Each row below holds a small network's activations on one input, seen along a few directions.
In each table, some parts of the input vary, and every possible input appears once, in random order.
A made-up example of a description, with smaller parts first: ring(8) and (point or ring(11) or (values(3) and line(4))).
Shared parts are said once, and a part with two or three values counts as separate values.

Other details of the inputs vary at random and push rows far along two fixed directions, the same in every table; ignore that.

A family of inputs:
r1: [ 17   1   0  -9 -14   4  14  -4   2 -10 -21  13 -12   3  -4]
r2: [ 23   7   0  -3 -24   0  16   7  16  18 -37  12  -7  -7  -7]
r3: [-18   0   7   8  22 -10 -10 -10 -12 -17  27 -16   5   5  -1]
r4: [-27  -6   1  17  20 -21 -12  12   5  23  27 -12  25  -5  -3]
r5: [-36   3   6  14  18 -22 -17  -5  -9  -7  35 -16  17   0   4]
r6: [ -1   0  -3  -9   2  14  -4   2  -9 -24   0   2 -13   7   7]
r7: [  7  10  -2 -10 -11  12  14 -14  -7 -38 -13  14 -22   4   5]
r8: [ -1  -3   1   7  -8  -9   9  17  20  38 -15  -3  11 -14  -7]
r9: [-13  13  -2   0  13   8 -16 -14 -16 -43  24  -3 -15  16   5]
r10: [ 15  -8   0   0  -4  -1   9  19  18  34 -18  -4  10 -13  -9]
r11: [  4 -13  10  12  -4 -22   1  14  25  49 -16  -7  28 -10  -8]
r12: [ 25   2 -12 -18 -19  23  12 -16 -17 -10  -3  19 -11   8   6]
r13: [ -8   1   4  12   9  -4 -10  13   3  17   5 -11   5   4   0]
r14: [-31  -3   4   9  35  -9 -21  -6  -9 -10  37 -17  16   2   9]
r15: [ 33   1  -5 -23 -18  23  22  -2   1 -19 -37  17 -29   0   0]
r16: [ -9  -9  10  14  -2 -21   2  16  25  54 -12 -11  23 -14  -1]
r17: [ 29   3  -8 -22 -25  15  17  -2   3 -21 -34  24 -21   0  -3]
r18: [ 13  -6  -9   0 -15   7   5  -8 -12  15   9   5   3  -3   0]
r19: [ 2  4 -1  3 -9 -2  9  3  9  5 -8  1  5 -8 -4]
r20: [  1  -9   6   6   2   1  -4  13  11  26 -12  -8  12  -1   1]
r21: [ 10   5  -8 -16  -6  15  11  -9  -8 -35 -12  21 -26   7   5]
r22: [ 16   4  -5  -6 -14  17   4 -19 -21 -11  13  18 -14   2   3]
r23: [ 12   1  -2  -4  -9  12   3   3   5  -5 -12   0  -6   2  -4]
r24: [ 12   5  -4 -15  -8  26   8  -5 -10 -34 -15  12 -28  11   7]
r25: [  9 -12  11  14  -1 -20   3  21  24  56 -12 -20  30 -15 -17]
r26: [ 20   1  -7 -12 -18  21  11 -20 -24 -14   4  18 -15   6   3]
r27: [-31  -5   4  13  25 -18 -17   0   0   7  30 -10  20   2   6]
r28: [-14   7   0   9  12 -13 -12  -6  -4 -10  21  -1   4   6  -1]
r29: [-28   1   5  12  16 -14 -12 -11   0 -11  24 -11  12   0   9]
r30: [-11   5  -4 -10  14   5 -10 -16 -18 -48  22  -4 -10   7   5]
r31: [ 5 -4  4 -4 -8  3 -3  6  2  0 -8 -4 -1  3 -4]
r32: [-29   9  -5   9  25 -10 -18  -6 -12 -20  35  -1  -1   8   6]
r33: [ 13  -7  -4  -4 -16   6   3  -9 -13  14  10   7   3  -1   0]
r34: [ 14  -5   1   4 -13  -9   9  14  20  32 -20   1  15 -10 -13]
r35: [  7   3   0  -6 -12   5  16   0   3  -3 -21  10 -15  -3   3]
r36: [  1 -11  11  10   7 -15  -4   7  16  35  -7 -16  25 -10  -6]
r37: [ -1   6  -4  -2  12   2  -4  -1  -5 -12   7  -1  -9   3   2]
r38: [-10   9  -2   6   3  -6  -1   2   3   6   0   2  -4  -2   3]
r39: [-24  10  -7  -7  10   3  -7 -11 -17 -41  20   5 -15   4  13]
r40: [ 16  -5  10   0 -14   3   8   8  10  19 -25  -4   0   1  -9]
r41: [ -7  -7   1   5   2 -15  -2  15   8  26  -1  -2  14  -5  -3]
r42: [ 18   8  -3  -9  -4   8   4  -6  -1 -19 -12   5 -17   3  -4]
r43: [ 26  -4  -3  -7 -19  17  13  19  15  18 -34   6  -7  -4  -4]
r44: [-23  -2   6  11  20  -3 -21  -7  -5  -9  22 -16  14   8   4]
r45: [-24  -1  -1   0  26  -6 -16  -4 -16 -22  33 -12   3   3   7]
Each input here is: values(5) and (point or (values(2) and line(4))).
Changing only the values(5) part turns r27 into r21. The same change can be made to r44. Which row results?
> r40
Changing only the values(5) part turns r34 into r1. The same change can be made to r18. Which row results?
> r26
A walk changes only the line(4) part. It starts at r29 and steps to r11. List the rest of the walk in order.
> r36, r44
Change only the values(5) part in r20. List by row number the other rows that result.
> r6, r13, r24, r43
